Each row below holds a small network's activations on one input, seen along a few directions.
Each table varies a few parts of the input and shows all the possible inputs, shuffled.
A made-up example of a description, with smaller parts first: one of 6 places along a line, together with either a single point or one of 9 places along a line or (one of 2 separate values, together with one of 8 places around a ring).
Shared parts are said once, and a part with two or three values counts as separate values.
In the rows, 128 means zero.

Other details of the inputs shift rows strongly along two fixed directions, in all tables alike. That doesn't count.

A family of inputs:
R1: [115  97 152 150 141 123 130 147  83 106 127 113 129 119]
R2: [127 157 122 130 133 134 137 108 145 159 152  95 120 118]
R3: [132 143 129 138 123 128 131 120 140 131 134 136 134 124]
R4: [121  80 162 153 147 126 133 157  91 100 112 155 141 133]
R5: [112 162 121 116 124 125 121 114 132 136 133 112 115 118]
R6: [129 161 125 131 130 133 128 113 136 142 140 108 126 120]
R7: [139  74 140 128 127 126 116 163  87  95 109 141 141 134]
R8: [138 126 135 147 147 135 125 145  87 129 130  67 124 131]
R9: [119 160 118 117 126 117 117 106 134 146 135  94 106 124]
R10: [125  92 153 127 134 139 132 139 112  84 102 136 142 146]
R11: [127 123 132 133 125 139 122 149  78 116 134  73 131 109]
R12: [115 126 139 121 126 130 135 112 143 105 115 131 129 144]
R13: [124 104 151 133 158 137 126 151  83 115 117 112 130 124]
R14: [124 160 115 116 124 121 118 105 138 149 138  93 108 122]
R15: [127 138 113 113 121 136 127 134 138 130 125 135 127 128]
R16: [126 154 120 134 116 125 130 113 133 135 145 107 125 112]
R17: [121 127 136 141 131 122 137 117 144 135 134 145 128 125]
R18: [141 102 136 125 136 139 117 157  82 116 118  98 129 130]
R19: [122 118 121 118 113 110 118 123 139 122 120 155 124 135]
R20: [116 135 125 114 129 127 127 117 142 138 134 131 118 120]
R21: [129 164 112 120 133 137 130 123 137 146 133 105 122 125]
R22: [126 129 132 150 132 136 130 147  83 116 137  71 128 114]
R23: [124 105 145 126 138 138 117 158  79 100 110 124 134 124]
R24: [126  72 139 131 133 134 130 169  92  98 115 140 140 128]
R25: [130 134 121 134 117 114 125 112 139 133 134 127 121 129]
R26: [124 156 128 141 131 124 138 103 146 153 154  96 119 112]
R27: [147 116 117 105 124 123 123 126 168 130 107 207 138 153]
R28: [136 146 119 115 129 140 128 129 137 138 125 137 133 130]
R29: [125 132 118 117 111 126 123 126 134 123 131 137 132 118]
R30: [123 124 133 129 135 126 133 120 148 134 128 161 131 132]
R31: [144 108 122 136 120 123 132 136 152 125 116 177 138 151]
R32: [125 150 110 106 119 131 133 109 165 156 144 129 118 119]
R33: [129  99 146 145 152 141 135 158  90 117 124 108 135 129]
R34: [122 156 121 143 130 127 143 110 149 155 153  92 118 117]
R35: [139  95 148 127 147 143 121 167  84  98 102 151 147 134]
R36: [148 107 127 133 118 125 130 133 149 127 118 179 141 148]
R37: [117 149 117 120 119 122 130 106 142 147 153  94 115 105]
R38: [124 124 129 130 114 117 132 121 167 120 112 217 141 145]
R39: [128 136 117 117 137 134 137 126 149 145 130 137 125 130]
R40: [119 133 121 127 109 115 130 116 157 122 123 185 132 132]
R41: [123 143 115 122 114 115 119 110 136 138 137 104 115 122]
R42: [143 128 135 132 148 139 121 145  82 132 126  69 124 127]
R43: [118 155 130 132 131 125 127 115 135 134 130 131 125 128]
R44: [128 112 126 131 115 109 125 124 143 118 118 175 129 142]
R45: [126 162 115 114 130 116 122 102 157 151 127 134 114 137]
R46: [141  99 115 112 106 123 123 137 144 120 117 175 138 141]
R47: [145 108 119 127 110 122 128 131 144 124 124 167 136 141]
R48: [131 117 125 136 130 129 121 147  85 120 132  64 121 121]
R49: [136 143 120 131 113 131 135 118 160 138 132 159 137 132]
R50: [119 117 134 130 124 129 119 142  95 108 123 116 131 117]
R51: [133 112 141 145 145 144 128 160  85 110 118 109 140 131]
R52: [135 124 131 139 124 117 127 120 144 130 122 155 130 140]
R53: [133  97 152 152 144 138 136 154  89 117 129 110 139 123]
R54: [130 109 151 147 149 125 119 146  81 112 115 107 128 137]
R55: [131 156 106 116 124 128 124 116 139 151 139  86 110 126]
R56: [125 158 118 113 123 133 122 118 133 139 138 106 120 114]
R57: [120 173 124 134 131 129 127 104 136 147 142  96 119 117]
R58: [134 151 117 135 117 117 126 106 137 144 148  92 116 119]
R59: [121  95 151 149 140 127 130 147  85 108 128 112 131 117]
R60: [120 149 112 114 127 131 133 117 149 150 143 105 114 118]
R61: [127 112 126 108 126 130 128 131 147 127 124 169 131 128]
R62: [129  98 121 113 112 128 132 136 148 123 125 177 138 129]
R63: [135 121 137 128 141 133 115 143  81 122 128  70 120 120]
R64: [122 137 124 133 116 122 128 119 135 124 131 141 129 122]
R65: [137 111 122 127 109 130 132 138 141 116 122 180 144 134]
R66: [127  97 152 129 149 135 120 164  82  95  96 158 142 138]
R67: [137 133 125 126 125 138 130 131 139 131 125 153 140 134]
R68: [138 124 113 133 115 120 130 126 143 131 131 135 126 137]
R69: [125 152 126 130 136 129 135 107 148 152 148 110 122 118]
R70: [136 159 122 141 125 119 128 103 144 152 147  92 118 124]
R71: [136 117 114 100 109 136 126 136 161 123 112 204 142 140]
R72: [126 125 145 129 135 142 134 124 110 104 126  76 131 130]
R73: [125 124 137 132 134 145 138 131 112 106 124  72 129 136]
R74: [133 122 126 111 114 140 140 115 164 113 118 149 139 148]
R75: [118 125 135 129 136 122 133 119 147 133 126 164 129 134]
R76: [125 123 118 132 120 124 140 125 149 134 139 140 127 125]
R77: [107 159 122 117 131 122 127 104 141 150 145  99 107 113]
R78: [126 152 123 118 140 131 132 112 144 152 141 112 119 118]
R79: [113 128 123 119 112 119 122 126 134 117 122 157 129 125]
R80: [118 100 126 115 116 119 128 129 148 118 121 184 134 129]
R81: [136 165 107 120 133 128 127 113 143 157 137  88 112 131]
R82: [132  95 150 129 148 140 120 165  83  96  98 155 144 136]
R83: [129 123 122 130 117 127 138 122 146 136 141 141 130 122]
R84: [112  88 149 135 137 124 124 152  83 102 120 122 130 120]
R85: [119 161 106 123 112 129 128 117 136 141 146  87 118 112]
R86: [146 127 116 120 119 127 128 121 165 141 123 173 135 149]
R87: [125 129 125 132 122 122 136 116 143 135 144 130 125 116]
R88: [123 163 126 144 127 111 127  99 141 150 142  95 112 126]
R89: [129 119 134 136 121 125 130 130 144 116 115 187 142 138]
R90: [138 111 130 126 128 121 123 128 147 123 111 185 136 150]
R91: [140 127 143 145 148 132 121 138  85 127 132  70 125 125]
R92: [133 130 123 115 135 136 135 127 144 144 129 143 130 129]
R93: [136 128 124 116 133 123 121 124 142 132 113 158 127 143]
R94: [128 164 112 136 116 128 137 109 163 148 142 125 126 126]
R95: [115 129 149 136 159 132 127 138  82 127 129  78 119 117]
Description of these inputs: one of 5 places along a line, together with either a single point or (one of 3 separate values, together with one of 6 places around a ring).
Question: Changing only the place on the line of 5 turns R3 into R94. The same change can be made to R29. Which row results?
Answer: R85
Question: Changing only the place on the line of 5 turns R38 into R49. The same change can be made to R9. Which row results?
Answer: R18
Question: Changing only the place on the line of 5 turns R46 into R48. The same change can be made to R83. Which row results?
Answer: R76
Question: A walk changes only the place on the ring of 6. It starts at R25 and steps to R52. List the rest of the walk in order.
Answer: R90, R93, R14, R41
Question: Which other rows does R78 become when the choice among 3 separate values takes its other values? List them by row number.
Answer: R27, R35
Question: A walk changes only the place on the ring of 6. It starts at R1 and steps to R84. List the rest of the walk in order.
Answer: R77, R95, R75, R4
Question: Which other rows does R65 become when the place on the line of 5 takes its other values? List them by row number.
Answer: R16, R22, R40, R64
Question: Which other rows does R80 become when the choice among 3 separate values takes its other values? List them by row number.
Answer: R41, R50
